These are the activations of a small neural network, seen along a few directions. Each row is one input.
In each table, some parts of the input vary, and every possible input appears once, in random order.
A made-up example of a description, with smaller parts first: values(2) and (point or line(11) or (line(6) and ring(8))).
Shared parts are said once, and a part with two or three values counts as separate values.

Other details of the inputs vary at random and push rows far along two fixed directions, the same in every table; ignore that.
These rows show it; all are for the same input, with only those details redrawn:
[-0.24 -1.92  1.33  1.09  0.08 -0.88 -0.17 -2.57 -1.55 -0.80  0.88  0.81]
[-0.40 -1.63  2.59  3.57 -0.40 -0.54  0.55 -3.63 -1.62 -0.90  0.98 -0.51]
[-0.37 -1.68  2.47  3.31 -0.37 -0.61  0.47 -3.55 -1.67 -0.90  1.00 -0.35]
[-0.35 -1.73  1.97  2.42 -0.13 -0.63  0.24 -3.07 -1.42 -0.83  0.83  0.07]
[ 0.02 -2.34 -1.81 -4.18  1.57 -1.12 -1.60  0.22 -0.05 -0.40 -0.14  3.29]
[-0.33 -1.77  2.47  3.06 -0.43 -0.79  0.36 -3.59 -2.02 -0.95  1.22 -0.12]
[-0.12 -2.08 -0.01 -1.13  0.73 -0.96 -0.77 -1.35 -0.86 -0.63  0.43  1.85]

A family of inputs:
row 1: [ 0.19 -2.07 -1.06 -3.99  1.48 -1.31 -1.19  0.35 -0.01 -0.30 -0.16  3.17]
row 2: [-0.08  0.03  0.30 -2.24  0.52 -0.21 -0.32 -1.05 -1.93 -2.52  0.29 -0.22]
row 3: [-1.39  2.65  1.61  4.68  1.57  4.00  2.63 -1.07  6.03 -1.76 -4.02 -6.22]
row 4: [ 0.43  3.89 -4.47 -2.87  1.91  2.35  1.40  6.42  7.32  1.59 -4.60 -1.36]
row 5: [ 0.44  0.69 -3.34 -5.65  0.61 -0.82 -2.11  2.92 -1.96 -1.84 -0.77  1.58]
row 6: [-0.16 -1.13  3.46  2.39 -0.31 -0.78  0.67 -3.63 -1.71 -1.02  1.49 -0.03]
row 7: [ 0.28  1.06 -2.33 -1.99 -1.19 -0.07 -1.51  1.71 -2.84 -0.56  0.17  0.91]
row 8: [ 0.99 -0.31  1.99  2.50 -3.23 -0.48  0.81 -0.41 -1.97  3.59  3.89 -0.92]
row 9: [ 0.02 -2.34 -1.81 -4.18  1.57 -1.12 -1.60  0.22 -0.05 -0.40 -0.14  3.29]
row 10: [-1.18  1.96  0.59  5.19  1.55  3.71  2.46 -0.42  5.74 -1.40 -4.72 -6.11]
row 11: [-0.06  1.93 -0.28  3.62 -0.48  3.58  2.24  2.70  7.91  4.87 -1.70 -4.34]
row 12: [ 1.09  2.18 -2.65 -6.22 -0.21 -1.43 -0.21  4.02 -1.04  0.33  0.78  2.52]
row 13: [-0.31 -1.66  2.76  2.22  0.19 -1.28 -0.04 -2.25 -0.41  1.62  1.62  1.92]
row 14: [ 1.07  2.01  0.86  1.64 -2.26 -1.26  1.57  0.89 -3.48 -0.05  1.62 -0.67]
row 15: [-0.48 -1.40  3.04  1.74  0.26 -1.15  0.00 -2.22 -0.11  1.51  1.78  1.97]
row 16: [ 0.03  2.48  0.63  0.31 -1.83  0.20 -0.12 -0.03 -2.59 -0.84  0.98 -0.78]
row 17: [ 0.00 -1.40 -0.33 -4.98  1.66 -0.98 -1.15  0.00  0.48 -0.63  0.38  3.25]
row 18: [-0.73 -1.63 -0.28  1.83  1.70  0.31 -0.27  0.02  3.80  2.34 -1.36  1.19]
row 19: [ 0.29  1.31 -1.59 -3.89  0.08 -0.51 -1.49  1.39 -2.38 -2.18  0.02  0.52]
row 20: [-0.09  0.94  0.08  1.13 -1.23 -0.24 -0.60 -0.80 -3.84 -2.46  0.52 -1.57]
row 21: [-1.12  4.12  1.22  5.58  0.45  3.83  2.16  0.05  4.89 -1.61 -3.80 -6.67]
row 22: [ 1.08 -1.12 -7.03 -8.09  1.24  0.91 -2.21  7.42  5.29  5.01 -1.15  3.24]
row 23: [ 0.44  1.83 -1.50 -2.61 -1.06 -0.21 -1.13  1.62 -2.41 -0.53  0.40  0.90]
row 24: [-0.24 -0.63 -0.73 -1.77  0.42 -0.22 -0.67 -0.92 -2.21 -2.42 -0.01 -0.17]
row 25: [ 0.39  0.81 -2.82  1.11  0.23  2.99  1.15  4.79  7.92  5.33 -2.56 -2.55]
row 26: [ 1.13  1.40 -1.94 -2.19 -1.13 -1.02  0.18  2.87 -2.42 -0.01  0.93  1.20]
row 27: [-0.17 -2.40  4.51  4.80 -1.34 -2.45  0.26 -4.13 -3.85  1.22  3.38  1.58]
row 28: [ 0.34  1.57 -0.49  0.22 -1.83 -0.29 -0.55  0.71 -3.35 -0.58  0.56 -0.17]
- The inputs of row 6 and row 17 match in every part but one. If row 2 is changed in the same way as row 6 into row 17, which row does it become? => row 3
- What do these inputs look like to the network? => line(4) and (point or line(6))
- Which other rows agree with row 25 in the line(4) part? List them by row number. => row 1, row 5, row 10, row 14, row 27, row 28
- Which other rows does row 18 become when the line(6) part takes its other values? List them by row number. => row 7, row 9, row 20, row 24, row 26

A family of inputs:
row 29: [-0.01  2.11  0.21  5.70 -1.74  1.84  1.83  0.72  1.24  0.95 -1.23 -3.94]
row 30: [-0.34 -2.40  1.78  2.15  0.00 -1.89 -0.59 -3.55 -4.18 -1.84  1.21  1.45]
row 31: [ 0.72  1.69 -4.43 -6.99  1.36  0.11 -0.42  5.54  3.12  1.56 -1.61  2.48]
row 32: [ 0.95  1.77  1.87 -2.74 -2.57 -3.56 -0.59 -0.92 -8.76 -2.24  4.63  2.57]
row 33: [ 0.21  1.22 -1.23 -0.94  1.03  1.59  1.04  2.81  5.54  2.58 -1.80 -1.08]
row 34: [ 0.51 -1.22 -4.64 -8.71  0.57 -0.92 -3.27  2.25 -3.23 -2.19  0.19  2.75]
row 35: [ 0.42 -0.40  1.51  4.32 -2.30  0.05  0.65 -1.21 -1.80  1.19  1.91 -1.90]
row 36: [-1.17 -0.93  2.72  8.60  0.02  1.93  1.57 -3.77  2.77  0.50 -1.60 -3.26]
row 37: [-0.37 -0.43 -2.11 -2.76  3.04  2.20 -0.04  3.05  8.18  2.94 -3.05  0.33]
row 38: [ 0.37 -3.07  3.06 -2.28 -0.76 -3.72 -1.26 -3.75 -5.87 -0.63  4.45  4.92]
row 39: [-0.82 -0.15 -0.25 -0.45  3.55  0.95  0.68  0.47  5.83 -0.72 -3.67  0.27]
row 40: [-0.12 -2.39 -3.13 -3.79  1.21 -0.10 -2.01  2.13  1.82  2.10 -0.33  2.47]
row 41: [ 0.47  1.86  1.15  1.86 -2.83 -1.25 -0.33 -0.71 -6.36 -1.79  2.03 -0.66]
row 42: [-0.83  2.32  3.50  6.02 -0.59  2.77  2.77 -3.05  1.71 -2.42 -1.13 -6.40]
- The inputs of row 42 and row 34 match in every part but one. If row 31 is changed in the same way as row 42 into row 34, which row does it become? => row 29
- What do these inputs look like to the network? => values(2) and (point or line(6))
